[-24 -24  13  -1] -> J_483
[-24 -24   0  -1] -> J_678
[ -1 -24 -25   0] -> J_600
q: [ -1 -24 -25   0] -> J_600
q: [-24 -24  13  -1] -> J_483

[  3  29  14 -61  62  32  18  53  28 -12 -66  50]  J_484
[ -7 -63  20  26  41  78 -15 -35  37 -74  -5 -54]  J_163
[ 53 -73  33  -9  33  54   4 -44  14  29 -31  36]  J_441
[ 58  32 -36 -23   2  57 -39  26 -34 -20  71  54]  J_678
common J_441 J_678:  -> [54]
common J_678 J_441:  -> [54]
common J_678 J_484:  -> [32]

[-16  -5 -28 -15  -1  59  -8] = J_487
[-22   5  -7  -1 -18  24   8] = J_483
[ 43  26 -16 -21 -11 -35 -26] = J_319
[  0   8 -28 -14  20 -43   4] = J_851
[-42 -38  42 -37  22   5 -49] = J_43
[ -1  -7  39  -8   4  16 -29] = J_441
[ 80  44 -27  -6  14  11 -13] = J_484
[-70 -10  -6  30  -6  31 -18] = J_163
[  5   8   7  40  -1 -46  15] = J_678
common J_319 J_487:  -> [-16]
q: [ -1  -7  39  -8   4  16 -29] -> J_441
common J_851 J_487:  -> [-28]
common J_483 J_487:  -> [-1]

[ 52  -4 -52  -9  -7 -19 -24  29 -42  51  -8 -42 -52] : J_851
[-17 -41 -18  34 -55 -33  -3  72 -51   4   0   9 -38] : J_163
[-26 -44   5  36 -23 -51 -53  41  -4  35 -20   4 -62] : J_319
[-53 -42  -7 -54  -5 -10  35  52 -40  28  19  32 -26] : J_149
[-17 -20  14  34 -55 -33  -3  72 -55   4   0   9 -38] : J_600
q: [-17 -41 -18  34 -55 -33  -3  72 -51   4   0   9 -38] -> J_163
common J_319 J_851:  -> [-4]
q: [ 52  -4 -52  -9  -7 -19 -24  29 -42  51  -8 -42 -52] -> J_851

[ 18  30 -65 -61 -65  -6 -10   1 -35  36 -18] : J_163
[  1 -49 -74  37 -36  36 -13  25   4 -26 -19] : J_487
[ 18   1 -38 -61 -65  -6 -62  21  18  11  19] : J_441
[-26 -22 -31 -23 -43   8  30 -64  19   7  -7] : J_600
[ 18   1 -38 -61 -65  -6 -10   1 -38  30  12] : J_319
common J_600 J_163:  -> [30]
common J_487 J_441:  -> [1]
common J_319 J_600:  -> [30]

[  9 -14 -13   6   4] : J_600
[  1 -16 -17  -5  -2] : J_319
[ 33 -78 -44 -15  41] : J_441
[-44  28  29 -47 -50] : J_851
[  4 -24  -5   2  10] : J_484
[-2 -8 -8 -5 -4] : J_163
[-69  31   1 -76 -76] : J_483
[-53 -47 -14   7  -7] : J_43
[34  9 -8 28 17] : J_487
[-53 -47   7  -8 -53] : J_149
common J_43 J_600:  -> [-14]
common J_163 J_487:  -> [-8]
common J_319 J_483:  -> [1]
common J_163 J_149:  -> [-8]

[-64 -57 -20  36 -28 -64] -> J_600
[-64 -57 -20  36 -12 -52] -> J_851
[-64 -57 -53  36 -28 -64] -> J_319
[-66 -64  28 -28 -37  50] -> J_483
q: [-64 -57 -20  36 -28 -64] -> J_600
common J_851 J_483:  -> [-64]

[-65 -11   7 -31 -49 -34 -22  -1 -65  27 -16   4  25   6  18  -8 -47   0
 -42  14  43  -2  18  16   6 -57 -17  14 -31   4   2  54  -2 -25  30  11
 -18 -23 -18   6   7  18   3  17 -38 -31 -12 -30  10 -10 -23  21 -14 -29
  12  10  76  17   6  -7 -51 -10] -> J_490
[-61  22  24  -4  32   2  16 -17 -18  32  18 -77  16  -2 -25 -15  41 -52
 -14 -33 -29 -14 -33  -2  52 -13   7   7 -29  17 -41  22  41 -43 -11 -34
 -20  55  48  31   9  25  -7  50  32  28 -26  36  33  38  55  30  13  -1
  21 -38  68  15 -25 -28 -60  21] -> J_483
[-15 -17  -2 -34  29  23 -34  48 -39 -22 -86   7  31  14  46   9  22 -10
 -14   9  23 -30 -58  34  22  68  16  -8 -36   5  14  -9   3  -2 -10  -3
   0  19   3  31  10  31  20 -29   4 -22 -22 -27  22  33  19  54  14  23
   7 -50  52 -16 -16 -14 -55 -11] -> J_600
[-25   1   0 -11   5  -9 -16  11 -66 -22 -64  -3  50   4  50  22   0   0
  -7  38  34 -19 -18 -12   7  62  13  32 -54 -33   2  12  48  -6  17  31
  11   6  16  27  35  25 -53 -41 -32 -32  15 -11 -16   1   6  53   2  28
 -10 -27  53   1  12 -27 -64 -26] -> J_441
[ 20  11 -48  12 -15 -14  24 -21 -36  23  37 -24  35 -33  20 -32  36  -2
  50  23  -3  30  45  14  19  26  26  19  23  29  -5 -18 -28 -49   1  41
  65 -13  -8  33  16  68  49   6 -46  -4 -17 -52  -2  38 -13  15   9 -26
   6  73  60  23  -3   7 -12 -48] -> J_163
[-32  14  10 -21   2 -10  -3 -15 -71   0 -36  -9  29  24  13  -4  -6 -14
  -8  31  26 -43 -14  -2  11  17  -1  27 -54  -6   8  23 -15 -13  12  11
 -28  14   9  27  32  54   3   2 -14 -12 -16 -21  23  -1 -14  55   1   0
   8 -52  62  12 -14 -13 -67  22] -> J_149
q: [-65 -11   7 -31 -49 -34 -22  -1 -65  27 -16   4  25   6  18  -8 -47   0
 -42  14  43  -2  18  16   6 -57 -17  14 -31   4   2  54  -2 -25  30  11
 -18 -23 -18   6   7  18   3  17 -38 -31 -12 -30  10 -10 -23  21 -14 -29
  12  10  76  17   6  -7 -51 -10] -> J_490
q: [-61  22  24  -4  32   2  16 -17 -18  32  18 -77  16  -2 -25 -15  41 -52
 -14 -33 -29 -14 -33  -2  52 -13   7   7 -29  17 -41  22  41 -43 -11 -34
 -20  55  48  31   9  25  -7  50  32  28 -26  36  33  38  55  30  13  -1
  21 -38  68  15 -25 -28 -60  21] -> J_483
q: [-32  14  10 -21   2 -10  -3 -15 -71   0 -36  -9  29  24  13  -4  -6 -14
  -8  31  26 -43 -14  -2  11  17  -1  27 -54  -6   8  23 -15 -13  12  11
 -28  14   9  27  32  54   3   2 -14 -12 -16 -21  23  -1 -14  55   1   0
   8 -52  62  12 -14 -13 -67  22] -> J_149
q: [-25   1   0 -11   5  -9 -16  11 -66 -22 -64  -3  50   4  50  22   0   0
  -7  38  34 -19 -18 -12   7  62  13  32 -54 -33   2  12  48  -6  17  31
  11   6  16  27  35  25 -53 -41 -32 -32  15 -11 -16   1   6  53   2  28
 -10 -27  53   1  12 -27 -64 -26] -> J_441

[ -4 -21 -13 -24 -30  69] -> J_600
[  2  -1  10  12 -11 -52] -> J_483
[ -4  -5   0  13  -6 -72] -> J_319
[ -4  -5   4   4  -6 -72] -> J_43
[-13  -9 -10 -26  -7  -5] -> J_851
[-50   3   2  11 -12 -58] -> J_487
[  1   9  12  16  -8 -50] -> J_149
[ -8 -13 -10 -22 -10 -10] -> J_490
[-13   2 -11 -17  -5  -8] -> J_484
[ -2   9   7 -10  -8   1] -> J_163
[ 12 -11   0 -17   4 -30] -> J_441
[-12  13 -64 -56 -45 -67] -> J_678
common J_149 J_487:  -> [-50]
common J_319 J_484:  -> [-5]
common J_441 J_319:  -> [0]
common J_43 J_484:  -> [-5]
common J_319 J_851:  -> [-5]
common J_441 J_149:  -> [12]

[  6  18  14   8 -16  18  -6  16  31   4] = J_490
[ 19 -17  32 -49   5  18  32 -44  48  64] = J_484
[-36 -13 -10   6   6  32  41   4  25  18] = J_851
[ 22  26 -10 -49  18  36  34  55  -7 -14] = J_678
common J_490 J_484:  -> [18]
common J_484 J_490:  -> [18]
common J_490 J_678:  -> [18]
common J_678 J_490:  -> [18]
q: [-36 -13 -10   6   6  32  41   4  25  18] -> J_851
q: [ 19 -17  32 -49   5  18  32 -44  48  64] -> J_484

[-28 -28   3  -3  15  -1 -13   6   5  35  -9  -9   2 -10   6 -28] : J_487
[  4   4  15  -3  -9 -10 -28 -27   5  11 -29 -26  -9 -27 -14  15] : J_43
[-26   1   5  -3  -7  -3 -15   5   5  31  -9  -9   0 -10   2 -25] : J_484
[-28   0   3  -3 -28  -1 -13   6   6  35  -9  -9   2 -10   6 -28] : J_483
[-28 -27   3  -3  -6  -1 -13 -12   5  35  -9  -9   2 -10   6 -28] : J_319
q: [-28 -28   3  -3  15  -1 -13   6   5  35  -9  -9   2 -10   6 -28] -> J_487
q: [-26   1   5  -3  -7  -3 -15   5   5  31  -9  -9   0 -10   2 -25] -> J_484
q: [-28 -27   3  -3  -6  -1 -13 -12   5  35  -9  -9   2 -10   6 -28] -> J_319
q: [  4   4  15  -3  -9 -10 -28 -27   5  11 -29 -26  -9 -27 -14  15] -> J_43

[  0 -38 -36 -49  42  21  23 -21 -13]  J_441
[-36  18  63  12 -29  -4  13  -6  58]  J_851
[-37 -69 -17 -41  -4 -21  48   5  17]  J_149
[ 36  32 -45 -25 -24  27 -13  -3  51]  J_484
[ -4 -72 -40  -9  -3  59 -21 -12   2]  J_319
[-38   3  55  38  25   7 -22  25 -18]  J_490
[ -7 -19  55  -3  28 -38  19   2 -32]  J_487
[ 25  33 -35 -31  13 -16  -4  -9  31]  J_483
[  5  58   0  10   5   1  17 -48  -6]  J_678
common J_441 J_149:  -> [-21]
common J_484 J_441:  -> [-13]
common J_490 J_441:  -> [-38]
common J_441 J_484:  -> [-13]

[-18  40   0  -8  -4   1 -12  44   3   3] -> J_319
[ -9   6 -17 -31 -15  77  -4  12 -14   1] -> J_851
[  2   8  -2 -40 -29  44  20  45   1   4] -> J_43
[  2   8  -2 -40 -17  44  20   2   1  -6] -> J_600
[  1 -19  44  26 -17   2 -41  32  -8  -1] -> J_678
[-10 -17   5 -10 -27 -29 -28  -7   2   8] -> J_483
[ -3  -8  33  20   1 -40 -29 -37   0  -9] -> J_484
common J_851 J_483:  -> [-17]
common J_483 J_484:  -> [-29]

[  7   4  -2  17 -23   5  26   4   7] -> J_678
[ 59  -4 -31  -3   7   5  42 -10   4] -> J_163
[  4 -19   4  20  -4  -2   5 -14  13] -> J_851
q: [  4 -19   4  20  -4  -2   5 -14  13] -> J_851
q: [ 59  -4 -31  -3   7   5  42 -10   4] -> J_163
q: [  7   4  -2  17 -23   5  26   4   7] -> J_678

[-19  -6 -40 -14   8   6] : J_678
[ 16  15 -18   1 -15 -13] : J_441
[-30  16 -40  13   7 -15] : J_484
q: [-19  -6 -40 -14   8   6] -> J_678
q: [-30  16 -40  13   7 -15] -> J_484
common J_484 J_678:  -> [-40]

